[32 22 43 -5] : <202>
[  1  36 -39  24] : <181>
[ 12  30   2 -20] : <35>
[ -1  -1  -1 -26] : <216>
present: [ 1 36] -> yes
dup <216>:  -> [-1]
which: [-1 -1 -1] -> <216>
which: [32 22 43 -5] -> <202>
which: [ 12  30   2 -20] -> <35>
which: [ -1  -1  -1 -26] -> <216>

[-20  -1  -3  -8  -4] = <88>
[-7 -1 -1 -2 -1] = <149>
[-48 -21 -51   0  -4] = <67>
which: [-1 -1 -2 -1] -> <149>
which: [-7 -1 -1] -> <149>
which: [-1 -1] -> <149>
which: [-20  -1  -3  -8  -4] -> <88>
present: [-48 -21 -51] -> yes
dup <149>:  -> [-1]

[ 41  38 -50  34   5 -48   3  33  38  33 -24 -30 -33  27 -51  20   7  42] : <107>
[-26  38  26  33 -18  45 -19  50 -32 -36 -23  29  -7   6 -15  10  48 -12] : <32>
[-37 -19 -46 -54 -22 -39  37  35  49 -44 -53 -19 -24  17  52  40 -50   4] : <202>
[ 42 -14 -45  -5 -20 -28   2 -37 -53 -54 -32  25  20 -14   4  31 -43 -44] : <35>
[-47 -48 -52 -37  21  27 -42 -19 -15 -32  39   1  28  -5  -8 -42 -47  47] : <110>
[ -9  -4 -43  -2  15  36  18 -47 -14  45 -43  45  13  39  35  -4 -45   0] : <135>
[-38 -29  42  -8  51   8   9 -48 -29  31 -51  19 -26  35 -10  10 -26  45] : <88>
[ 18  22  19   3  54 -37 -40  24   2  48 -22 -16  14  17 -13  25  17 -53] : <137>
[ 19 -51 -40 -38 -53  -5 -22  -7  54   6 -41 -53 -12  34  52   0   7 -43] : <216>
[-28 -46 -48  -5 -16 -22 -53 -47  26  26  30 -31  47 -32  38  33   4 -47] : <181>
present: [-24  17  52  40 -50] -> yes
which: [ 42 -14 -45  -5 -20 -28   2 -37 -53 -54 -32  25  20 -14   4  31 -43 -44] -> <35>
which: [-47 -48 -52 -37  21  27 -42 -19 -15 -32  39   1  28  -5  -8 -42 -47  47] -> <110>
which: [-37 -19 -46 -54 -22 -39  37  35  49 -44 -53 -19 -24  17  52  40 -50   4] -> <202>
present: [-2 14] -> no

[ 40 -37 -27 -17 -17 -17]  <35>
[-4  4 15 -5 40 14]  <181>
[ 15 -14  -3  -5  36   1]  <32>
[-19  38  30  11 -10  22]  <202>
[-1 -2 -3 -1 -4 -2]  <137>
[-30  51  40  13 -13  29]  <107>
[-2  0  0 -1 -2 -1]  <149>
[ 13  14   1  20 -31   1]  <67>
[ 35 -32 -23   0  20 -14]  <110>
dup <35>:  -> [-17]
present: [-27 -17 -17] -> yes
which: [-27 -17 -17] -> <35>

[-15 -26   4 -21 -20] -> <110>
[-9 -2 -1  0  2] -> <32>
[-17 -33  45  19  33] -> <107>
which: [-15 -26   4 -21 -20] -> <110>
which: [-2 -1  0  2] -> <32>

[ 18   5 -13  13   7  53   7   7   7  11  -8  -5  -2 -10] -> <216>
[-5  5 -5 13  7 -5 53  5  5 11 -8 -5 -2  4] -> <107>
[ 18   5 -13  13   7  -8  53   7   5  11  -8  -5  -2   4] -> <110>
present: [-5 -2] -> yes
dup <216>:  -> [7]
which: [-8 53  7  5 11] -> <110>
which: [ 18   5 -13  13   7  53   7   7   7  11  -8  -5  -2 -10] -> <216>
which: [ 18   5 -13  13   7  -8  53   7   5  11  -8  -5  -2   4] -> <110>
which: [-5  5 -5 13  7 -5 53  5  5 11 -8 -5 -2  4] -> <107>

[  4   2   2   2 -24   1] -> <181>
[ 50   9 -13  -5   5   7] -> <149>
[12 13  2 10  2 -1] -> <32>
[ 46   3 -17   3 -19   1] -> <216>
[ -5  12  17 -11  -8  -4] -> <135>
[-26  -1 -10   7 -13  -3] -> <137>
[-10  -6  -6   9  -6   4] -> <88>
[41 -1  0 -8  5 -4] -> <67>
[  2   8   0 -19 -29   1] -> <107>
[-26 -14  -4   1  -8  -1] -> <110>
[-27   2   1 -11 -10  -5] -> <35>
which: [ -5  12  17 -11  -8  -4] -> <135>
dup <181>:  -> [2]
which: [41 -1  0 -8  5 -4] -> <67>
dup <88>:  -> [-6]

[ -1   0   7   7   0  -2   7  -6  10   0  -8  -3  -4   1  -8  -3   2  11
   6   8   2  -3  10   1  -6  -1   0  -4  -5   2   5  11  -2   3  -3  -2
 -14   2  -9  -4   2   1  -3   2 -16  -4   2   3   1  -4  -3   4   7   0
  -2  -4] = <67>
[ -1  -1   6   7  -1  -2   7  -7  10   1  -8  -3  -3   2  -8  -3   2  11
   6   8   2  -3  10   1  -5  -1   1  -4  -5   1   5  11  -2   3  -3  -2
 -14   2  -9  -4   2   1  -3   2 -16  -4   2   3   1  -4  -3   4   7   0
  -2  -4] = <88>
[ -1  -6  -8   5  -2 -10   4   2  -7   4  -3  -6   0  -4   2   5   2   3
  -6   2   2   9   6  -5   2  -4  12   0  -3  -1   1  -3   7  -2   2  -1
   5  -9  -8  14  -2  -4   3   4  47   4   9   3   7   4  -3   2  -4  -6
   1  -2] = <216>
[ -1  -1   6   7  -1  -2   6  -6  10   1  -8  -3  -3   2  -8  -3   2  11
   6   8   2  -3  10   1  -5  -1   1  -4  -5   1   5  11  -2   3  -3  -2
 -14   2  -9  -4   2   1  -3   2 -16  -4   2   3   1  -4  -3   4   7   0
  -2  -4] = <107>
[  2   2  -6  -5   1   0   3   5 -12  11   5   3   8  -4  10   1   1  -6
   6 -11   2   9  -6  -1   7  -2  -4   3  11   0   2  -1  -6   0  -4   2
   2  -1   6  -1  -5  -2   4   2  19   1  -3  -2  -5   1  -8  -7   4  -6
   3  -4] = <35>
[  1  -4   3  -5   7   8  -5  -4   3 -11   3  -1 -10   2  -1  -2  -7  -2
  -3  -4   2  -8  -6  10  -8   3  -2   1  -4   3  -9   2   0  -6   1   3
  -3   2   6 -10   2   5  -1  -3 -12   2   0  -6  -1   2   8  -4  -5   5
  -6  10] = <32>
[ -1  -4   2   2  -4   0   2  -7  13   3  -9  -3  -1   3 -10  -1   6   7
   6   7   2  -2  13  -3  -3  -6   3   1  -4  -4   5  10   2   4  -1   3
  -9   2 -14   2   0  -3  -4   6   0  -3   2   3   0  -3   1   4   6   0
  -2  -5] = <149>
[ -1  -3   3   3  -3   0   3  -8  13   2  -9  -3  -2   2 -10  -2   4   8
   6   7   2  -2  13  -2  -4  -5   2   0  -5  -2   5  11   0   5  -2   1
 -11   2 -13   0   0  -1  -4   5  -6  -3   2   3   0  -3   0   4   6   0
  -2  -4] = <110>
[  3   2  -6  -5   1   0   3   5 -12  11   5   4   9  -4  10   1   1  -6
   6 -11   2   9  -6  -1   7  -1  -4   3  12   1   2  -1  -6   0  -4   3
   2   0   7  -1  -5  -2   4   2  19   1  -3  -2  -5   1  -8  -7   3  -6
   2  -4] = <135>
[  1   0   2  -5   6   8  -7  -3   0  -9   2  -4 -11   2   2   0  -6  -2
  -3  -4   2  -9  -7   8  -7   5  -2   1   0   2  -6  -1   0  -6   2   2
   0   3   7 -11   2   5   0  -7   9   1  -1  -8   0   1   6  -6  -5   7
  -9   7] = <181>
[  1  -6   4  -4   6   8  -4  -4   4 -12   3   1  -8   2  -2  -4  -7  -2
  -3  -4   2  -7  -6  10  -8   2  -4   1  -5   4 -10   2   1  -5   0   2
  -4   2   6  -9   2   5  -2  -1 -28   2   1  -5  -1   2   9  -1  -5   4
  -4  11] = <202>
which: [ -1   0   7   7   0  -2   7  -6  10   0  -8  -3  -4   1  -8  -3   2  11
   6   8   2  -3  10   1  -6  -1   0  -4  -5   2   5  11  -2   3  -3  -2
 -14   2  -9  -4   2   1  -3   2 -16  -4   2   3   1  -4  -3   4   7   0
  -2  -4] -> <67>
present: [  2 -13   0] -> yes

